Each row below holds a small network's activations on one input, seen along a few directions.
In each table, some parts of the input vary, and every possible input appears once, in random order.
A made-up example of a description, with smaller parts first: one of 4 places along a line, together with either a single point or (one of 2 separate values, together with one of 5 places around a ring) or one of 11 places along a line.
Shared parts are said once, and a part with two or three values counts as separate values.

Other details of the inputs vary at random and push rows far along three fixed directions, the same in every table; ignore that.

Rows:
row 1: [-10   6  -2  15   9  -3  -2  19  38  -2   8]
row 2: [-19  -7   5  -1  12   1 -29   5  -5  -5 -27]
row 3: [ -1  -8 -37  -9  16  21  35  26  11   9  27]
row 4: [ 33   0   7   4  -9  -2  23 -11 -28  -5  14]
row 5: [-23 -32 -14 -35   5  -5 -24  25 -23  10  -9]
row 6: [ -2  12  19   8 -12 -12 -21 -18 -15   0 -28]
row 7: [-23 -25 -20 -21  11  -4 -20  30 -28  12 -27]
row 8: [ 26  21 -17   9  11  22  60   0  14  -8  47]
row 9: [-21 -16 -12 -13  -2  -1 -23  13   0  12 -14]
row 10: [ 10  21  23  19 -22  -6  -8 -34  12  -3  -8]
row 11: [-6 20 -8 17  4  8  8 -6 49  0 20]
row 12: [  6 -24   7 -23 -10 -12 -15   2 -40   5 -10]
row 13: [-21 -37 -14 -32   6  -6 -24  25 -22  15  -9]
row 14: [ -8   6  -2   5   2  -5  -9   0  -1   1 -18]
row 15: [ 11  24  38  27 -16 -16  -8 -21  20 -11  -3]
row 16: [-16  -1 -46 -15  20  32  37  33  25  10  26]
row 17: [ 56  14  31  29 -10   2  24 -33 -35 -17  -8]
row 18: [ 25  10  12  -4 -13   3  29 -20 -34  -8  14]
row 19: [-26   8   9   1  -2  -9 -38  -7  34   0  -4]
row 20: [-12  17   1   9   2   0  -8  -4  13   0 -10]
row 21: [ 21 -28 -32 -23   6  14  48  22 -41   9  17]
row 22: [-8 20 -4 21  9  1 -6 -1 47 -6 21]
row 23: [ 25   9  22  -1 -18   0  34 -11 -33  -9   4]
row 24: [-20 -28 -25  -8  32   6 -19  35  -3   0 -18]
row 25: [-25   6   6   7  13   5 -29   0  12  -8 -23]
row 26: [18 16 -4 21 -5  9 18 -9 28  0 15]
row 27: [ 35   7   9  15  -7  -6  21 -17 -28  -4 -10]
row 28: [ 36  11  16  17   1   9  27 -22 -27 -16  -5]
row 29: [ 10 -17   9  -4   4  -1 -11   1 -43  -6 -27]
row 30: [-12   0   8  13   3 -13 -16  11  28  -4  -3]
row 31: [  7   3 -25  -3  15  19  40  11  19   2  34]
row 32: [ 30   8   5   3  -6   4  33 -15 -21 -10  21]
row 33: [-13  -9 -47 -20  28  29  40  36  24   9  40]
row 34: [-35  14  15   2  -5  -8 -43 -14  43   3  -4]
row 35: [-30  11  20  -3 -10 -13 -46 -16  23  -1 -13]
row 36: [  8 -26   5 -22  -9 -14 -13   0 -41   2 -11]
row 37: [ -8 -11  11  -4 -12 -13 -28  -6  -9   9 -16]
row 38: [ 10 -14   5  -6  -8 -12 -10   0 -47   6 -30]
row 39: [ 13  18  24  27 -12 -17 -17 -29  17 -12   3]
row 40: [-11 -19   4 -31 -16  -4  -8  -1 -46  10 -16]
row 41: [ 25  20  20  12 -13  -4  13 -29   5  -9  13]
row 42: [  5 -14   1 -15  -4  -2   2   0 -20   6   3]
row 43: [-14 -19 -27 -17  19  10  23  42   0   4  11]
row 44: [-18 -13 -16  -4   3  -3 -19  13  16   9 -10]
row 45: [-9 23 -4 16  2  9  6 -7 49  1 19]
row 46: [-25   9  20   8  -3 -13 -30   3  29  -3 -12]
row 47: [-5 15 -2 22  9 -1 -7 -7 59 -2 21]
row 48: [ 12  -3   8  -9 -18   2   8 -13 -28   4  -7]
Description of these inputs: one of 6 places along a line, together with either one of 3 separate values or one of 5 places along a line.
- The inputs of row 29 and row 17 match in every part but the place on the line of 6. If row 7 is changed in the same way as row 29 into row 17, which row does it become? => row 38
- Which other rows agree with row 31 in the place on the line of 6? List them by row number. => row 10, row 11, row 14, row 28, row 32, row 41, row 43
- Which other rows does row 25 become when the choice among 3 separate values takes its other values? List them by row number. => row 20, row 23
- Which other rows agree with row 30 in the place on the line of 6? List them by row number. => row 21, row 24, row 27, row 36, row 39, row 44, row 47
- Which other rows does row 46 become when the choice among 3 separate values takes its other values? List them by row number. => row 2, row 6

Rows:
row 49: [ 26 -23 -20 -22   4   9  49  22 -40   5  18]
row 50: [-22 -28 -10 -33  -5  -7 -21  20 -37  14 -22]
row 51: [ 58  27  33  25 -29   0  34 -53 -21 -10  12]
row 52: [-25 -29  -9 -32  -4  -8 -19  21 -36  12 -23]
row 53: [ 22 -15 -24 -26   3  21  51  16 -47   8  14]
row 54: [-35   6  -4   8  13  -8 -36   8  52   2   1]
row 55: [  7  18  52  17 -28 -25 -34 -44  -9 -11 -22]
row 56: [-34   5  -7   7  12  -2 -39   4  52   1   0]
row 57: [  5  19 -22  13  18  20  33   5  45  -4  34]
row 58: [ 56  30  31  26 -30  -5  40 -48 -16  -9  13]
row 59: [-16 -34  -8 -29   3  -9 -24  17 -34   8 -12]
row 60: [ 18 -18 -21 -27   7  20  50  17 -48   0  15]
row 61: [  2  20 -19  14  18  19  31  11  41  -4  34]
row 62: [  8  16  48   9 -30 -20 -34 -45 -19  -9 -26]
row 63: [-19 -30  -4 -29   0  -9 -21  24 -31   9 -17]
row 64: [ 12  13  44  18 -34 -27 -37 -46  -7  -4 -21]
row 65: [-20  10 -11  48  46   5 -37  26  41 -15 -46]
row 66: [-14 -35  -6 -26   0 -11 -23  21 -28   8 -13]
row 67: [  0  22 -20  14  13  23  37   6  43  -1  29]
row 68: [-37   5   0   9  10  -7 -34  14  54   0  -2]
row 69: [  6  21 -22  16  14  20  35   3  47   1  32]
- Describe the family of inputs behind these rows. => either a single point or (one of 4 places along a line, together with one of 5 places around a ring)
- Which other rows does row 58 become when the place on the ring of 5 takes its other values? List them by row number. => row 49, row 54, row 57, row 69

Rows:
row 70: [ -9  -1 -14  -7  10   7  11  18   4   2   8]
row 71: [ -8  -4   8   0 -11  -6 -25  -9   6   6 -10]
row 72: [  7  -8   5 -13 -10  -7  -3  -9 -29   1   1]
row 73: [-18 -17 -21 -20  11  10   4  26  -2   5  -1]
row 74: [-26  19 -12  23  27  10 -28   8  48  -2 -14]
row 75: [  3   6 -12  17  11   5  13   8  32   1  14]
row 76: [ 11 -18 -21 -25   7  13  25  14 -27   7  14]
row 77: [ -5   7  20   1  -8  -6 -16 -11   1  -4 -10]
row 78: [ 35  10  22  16 -14   0  20 -20 -19  -9   0]
row 79: [ 12   9  -4   9  -3   7  14 -12  19  -1  14]
row 80: [-12  -1  12   7  -1 -13 -26   1   8   0 -19]
row 81: [-11  -1   4   2 -10 -11 -28  -6   7   7  -9]
row 82: [ -7  11  19  11  -3 -15 -30  -7  14  -6 -12]
row 83: [ 16  11  19  11 -22 -13  -7 -30  -4  -2  -4]
row 84: [-12  -3  -8  -7   8   3   7  12   4  -1   4]
row 85: [ 5 13  0 17 11  5  4 -1 37 -5 17]
row 86: [-4  9 -6 19  7  0 -6  5 35  1 10]
row 87: [ 33  14  26  14 -11  -1  16 -23 -15 -12   2]
row 88: [ -2  -4 -12  -5   6  14  20  16   3   3   7]
row 89: [-27 -12 -17  -2  18   3 -31  17  -2   2 -34]
row 90: [ 17  -5   7 -13 -16   5  17 -14 -32   2  -1]
row 91: [-12 -14   7  -6   1  -7 -26   1  -1  -1  -8]
row 92: [ -8  -8 -18 -14   1   8  11  15  -9  10   6]
row 93: [-20   8  -2  20  14   2 -34   1  19  -1 -31]
row 94: [  0 -13  -1 -19 -10  -3   4   0 -30   6  -9]
row 95: [-12 -21 -20 -22   9   7  13  30 -22   9  -4]
row 96: [  2   5  15   3 -12 -12 -13 -21   0  -1  -3]
row 97: [-14 -12 -17 -18   9   6   8  22 -11   2   6]
row 98: [  4   0  11  -4 -10 -12 -11 -14 -11   3  -8]
row 99: [ -5 -11   3  -7   1 -10 -21   7 -10   3  -8]
row 100: [ 28  11   0   9  -9   3  31 -18  -3  -2  15]
row 101: [ 32  14   6  16  -2   4  30 -14  -1 -10  25]
row 102: [-22  -7   1  -9  -4  -8 -24   8  -3   2 -16]
row 103: [-10  -5  -6 -10   7   9   8  11   1  -2   7]
row 104: [  5 -15   4  -3  -3  -2  -9   3 -13   4  -7]
row 105: [ 15  -1  15 -13 -15   1   8 -16 -32   1  -2]
row 106: [-14  -2   9  -9  -7  -8 -17  -7  -4   2  -7]
row 107: [-15 -17 -21 -13  19   3   5  28  -3   1   3]
row 108: [ 5 13 -3 16  5  2  8  2 23 -6  9]
row 109: [ -3  -6 -11  -1  11   7   5  15   9  -2   2]
row 110: [ 24  11  -5  10  -4   6  33 -10   4   2  18]
row 111: [12  5 -2 14  5  7 13 -4 21 -4 13]
row 112: [ -8  -6   7  -3  -1  -9 -17   4 -10  -4  -8]
row 113: [ 5  7  8 10  3  3  4 -4 13 -9  7]
row 114: [ -9  -9   3 -13 -10  -6  -8   0 -17   9 -13]
row 115: [ -6  -2  11  -7  -3  -8  -9   0 -13   0 -13]
row 116: [14  6 -9  2  3 14 26 -6 11 -2 26]
row 117: [-5 15 -7  9  4  0 -5 -3 33  1 15]
row 118: [-17 -11 -23  -4  19   4   1  27  15   2   1]
row 119: [  5 -14  -2 -27  -9  -1   8   3 -48   7  -3]
row 120: [  0   2 -13   9  10   3   6  10  23   0  13]
row 121: [  3   4 -13  14  12   5  14   7  29  -1  14]
row 122: [ -9   8  18   5 -16  -6 -24 -18  12   3 -10]
row 123: [ -2   2   5   9   8   1 -15  -8 -16  -8 -25]
row 124: [  5  10  17   7 -14  -7  -3 -10  -8  -1  -8]
row 125: [-10 -16  -5 -23  -9  -4  -9   6 -30   9 -10]
row 126: [ 8 13  2 14  8  1 11  0 19 -6  8]
row 127: [-11  -9   2 -20  -8  -5 -11  -1 -24   5  -4]
row 128: [ 25   6  13  -6 -16  -2  24 -20 -33   0   2]
row 129: [ 20  -2 -18   3   9  12  40  18  -9  -1  18]
row 130: [ 12  15  22  13 -13  -8   3 -21  -2  -7  -7]
row 131: [ -8  15  23   7 -14  -5 -21 -26  17  -4  -2]
row 132: [  4 -10 -18  -6  15   5  16  18  -1   3  11]
row 133: [-3  6 -3 13 10 -1 -1  0 28 -4 12]
- The inputs of row 80 and row 107 match in every part but one. If row 122 is changed in the same way as row 80 into row 107, which row does it become? => row 131
- The inputs of row 110 and row 100 match in every part but one. If row 81 is changed in the same way as row 110 into row 100, which row does it become? => row 83
- Describe the family of inputs behind these rows. => one of 4 places along a line, together with either a single point or (one of 3 separate values, together with one of 5 places around a ring)
- Which other rows does row 84 become when the choice among 3 separate values takes its other values? List them by row number. => row 97, row 103
- Which other rows does row 108 become when the place on the line of 4 takes its other values? List them by row number. => row 82, row 112, row 129
- Start at row 87 and move only the place on the ring of 5, one step at a time. The first step leads to row 77. Which rows follow, in order? => row 105, row 76, row 85
- Start at row 128 and move only the place on the ring of 5, one step at a time. The first step leads to row 98. Which rows follow, in order? => row 132, row 126, row 115
